These are the activations of a small neural network, seen along a few directions. Each row is one input.
Each table varies a few parts of the input and shows all the possible inputs, shuffled.
Descriptions start from the smaller parts, as in this example, which fits no table here: one of 8 places around a ring, together with either a single point or one of 11 places along a line or (one of 2 separate values, together with one of 6 places along a line).
Shared parts are said once, and a part with two or three values counts as separate values.

Table:
x1: [  9,  45,  30,  30,  91, -71, -22,  26, -23,  12,  -8, -58,  10,  -6, -12,
 -14,  43, -30]
x2: [ -6, -43, -20, -17, -23,  43,  -3, -29,   5, -31,  -2,  25,   4,  -5,   4,
 -31, -24,  31]
x3: [ -3,  31,  30, -10,  36, -42, -18,  18, -21,  16,   3, -10,  -4, -15, -23,
  11,  31, -37]
x4: [ -9,  -6,  30,  -8, -20,  25, -43,  18,  15,   0,   5,  -2, -27, -22, -56,
  17,  23, -43]
x5: [  6, -15, -23,  -8,  27, -28,  18, -23, -38,  -9,  -6,   8,  26,   5,  24,
 -41, -26,  34]
x6: [-12,  25, -16,  12,  66, -77,  10, -21,   7,  -3, -26, -63,  53,  32,  28,
 -34,  17,  36]
x7: [ 15, -30,  -1,  13, -73,  85,  17,  -5, -12, -11,   6,  77, -40,  -4,  12,
  15, -36,   0]
x8: [ 37,   8,  14,  -1,  26,  -2,  25,   0, -58,  -5,  -9,   4,  19, -17,  33,
 -13, -11,   9]
x9: [ -7,  47,  -3,  17,  68, -87, -19,  13,  16,  13,   5, -56,  38,  32,   3,
 -14,  45,   1]
x10: [-31, -28, -19, -23, -29,  18,   6, -21,  53, -20,   6,   7,  16,  20, -15,
 -12,  -4,  36]
x11: [-21,   8, -21, -22,  17, -51,  20, -22,  12,  -2,  -8,  -9,  39,  26,  11,
 -15,  -1,  34]
x12: [ 34, -30,   6,   4, -23,  63,  10,   1, -23, -30,   3,  23,  -7, -12,  -4,
  -7, -15,   9]
x13: [ 42,  28,  18,  40,  91, -45,  18,  28, -39,  12,  -5, -81,  12, -25,  22,
   5,  10, -18]
x14: [-17, -45, -35,  -3, -78,  64,   8, -33,  12, -14,   0,  80, -33,   6,   7,
  -8, -50,  29]
x15: [ 48,  29,  16,  34,  73, -25,  20,   6, -66,  -2, -39, -52,  30, -13,  44,
 -25,   3,  25]
x16: [-23,   1,  -3, -22, -42,  13, -35,   5,  58,   4,  20,   1,  -1,  14, -40,
  14,  23,  -7]
x17: [ 26, -26,  11,   4, -11,  46,  -1,  24,  -2,  -9,  14, -16, -23, -28, -24,
  34, -15, -37]
x18: [-27, -10,  22,  -4, -73,  46, -33,  17,  24,  23,   5,  52, -63, -14, -37,
  39,   5, -52]
x19: [ -3, -22,  12,   3, -60,  71,  11,  18,  10,  10,  19,  38, -54, -25,   5,
  55, -26, -43]
x20: [-42,   2, -13, -20, -98,  36, -18,   4,  66,  24,  22,  55, -37,  22, -22,
  34,  10, -10]
x21: [ 18,  17, -18,  14,  60, -48,   7, -31, -45, -10, -36, -54,  34,  11,  40,
 -53,   2,  43]
x22: [-49, -27, -30, -17, -81,  41,  18, -24,  63,   0,   5,  62, -17,  21,   1,
   8, -25,  28]
x23: [-17,  28,  -7, -15,  19, -59,  -8,  11,  19,  20,  24,  -5,  23,  27, -14,
   5,  29,  -3]
x24: [ 31,  12,  18,  -1,  39, -18,  14,  22, -35,  14,   3, -30,   2, -32,  13,
  31, -10, -36]
The inputs of x10 and x6 match in every part but one. If x16 is changed in the same way as x10 into x6, which row does it become? -> x9
What is each input in this table made of? -> one of 4 places along a line, together with one of 6 places around a ring
Which other rows does x18 become when the place on the line of 4 takes its other values? List them by row number. -> x1, x3, x4
Which other rows does x11 become when the place on the ring of 6 takes its other values? List them by row number. -> x3, x5, x8, x23, x24
Which other rows does x19 become when the place on the ring of 6 takes its other values? List them by row number. -> x7, x14, x18, x20, x22

Table:
x25: [-33,  58, -29,   1,  42, -95,  32, -30,  35,   8, -26, -20,  48,  38,  39,
 -21,  19,  58]
x26: [-24, -60, -27, -12, -37,  53,  -9,   6,  46, -13,  34,  36,  -3,  -7, -41,
 -27, -20,  33]
x27: [  3, -51,   0,  -8, -66,  90,  14,   3,  20,  -9,   4,   1,  -3,  -3,  17,
   9, -23,   3]
x28: [ 34, -26,  11,   2, -37,  58,  44,   3, -43, -21, -12,  85, -32, -22,   1,
  46, -60, -19]
x29: [ 84,  21,   3,  25,  63, -22,  21,  34, -86,  11, -30, -10,  31, -28,  27,
  11, -41,   4]
x30: [-43, -37, -36, -38, -70,   9, -27, -55,  31,  -7,  -8,  36,  -9,  32, -18,
 -30, -16,  15]
x31: [ 41,  16,  12,  45,  63,  -5,  -7,  14, -79,  -1, -21, -32,   2, -20,  44,
 -30,   2,   4]
x32: [ -27,   43,   62,  -22,  -57,   21,  -65,   30,   73,   17,   20,   43,
  -59,  -25,  -84,   87,   51, -108]
x33: [-19,  19,  -2, -19,  36, -81,  -3, -52, -11,  -5, -19, -35,  36,  37,   4,
 -65,  35,  25]
x34: [-60,  -7, -56, -42, -69, -10,   5, -49,  57,   7,   9,  41,   3,  41,  41,
  18, -27,  24]
x35: [ 13,  54,  42,  48,  68, -71, -40,  86,  27,  58,  28, -72, -31, -13, -72,
  65,  54, -95]
x36: [ -6, -37,  16,  20, -44,  85,   3,   6, -39, -11,  -8,  57, -42, -15,  23,
  -3, -19,  -9]
x37: [  6,  -5,  -8,   3,  65, -31,   4,  20,  -8, -10,  34, -40,  44,   5, -17,
 -54,  29,  50]
x38: [ 30,  13,  11,  -2,  44,  -2,  27, -17, -23, -25,  -5, -92,  15, -21,  35,
  -7,  17,  13]
What is each input in this table made of? -> one of 2 separate values, together with either a single point or one of 6 places along a line
The inputs of x35 and x32 match in every part but the choice among 2 separate values. If x31 is changed in the same way as x35 into x32, which row does it become? -> x36
Which other rows does x25 become when the choice among 2 separate values takes its other values? List them by row number. -> x34
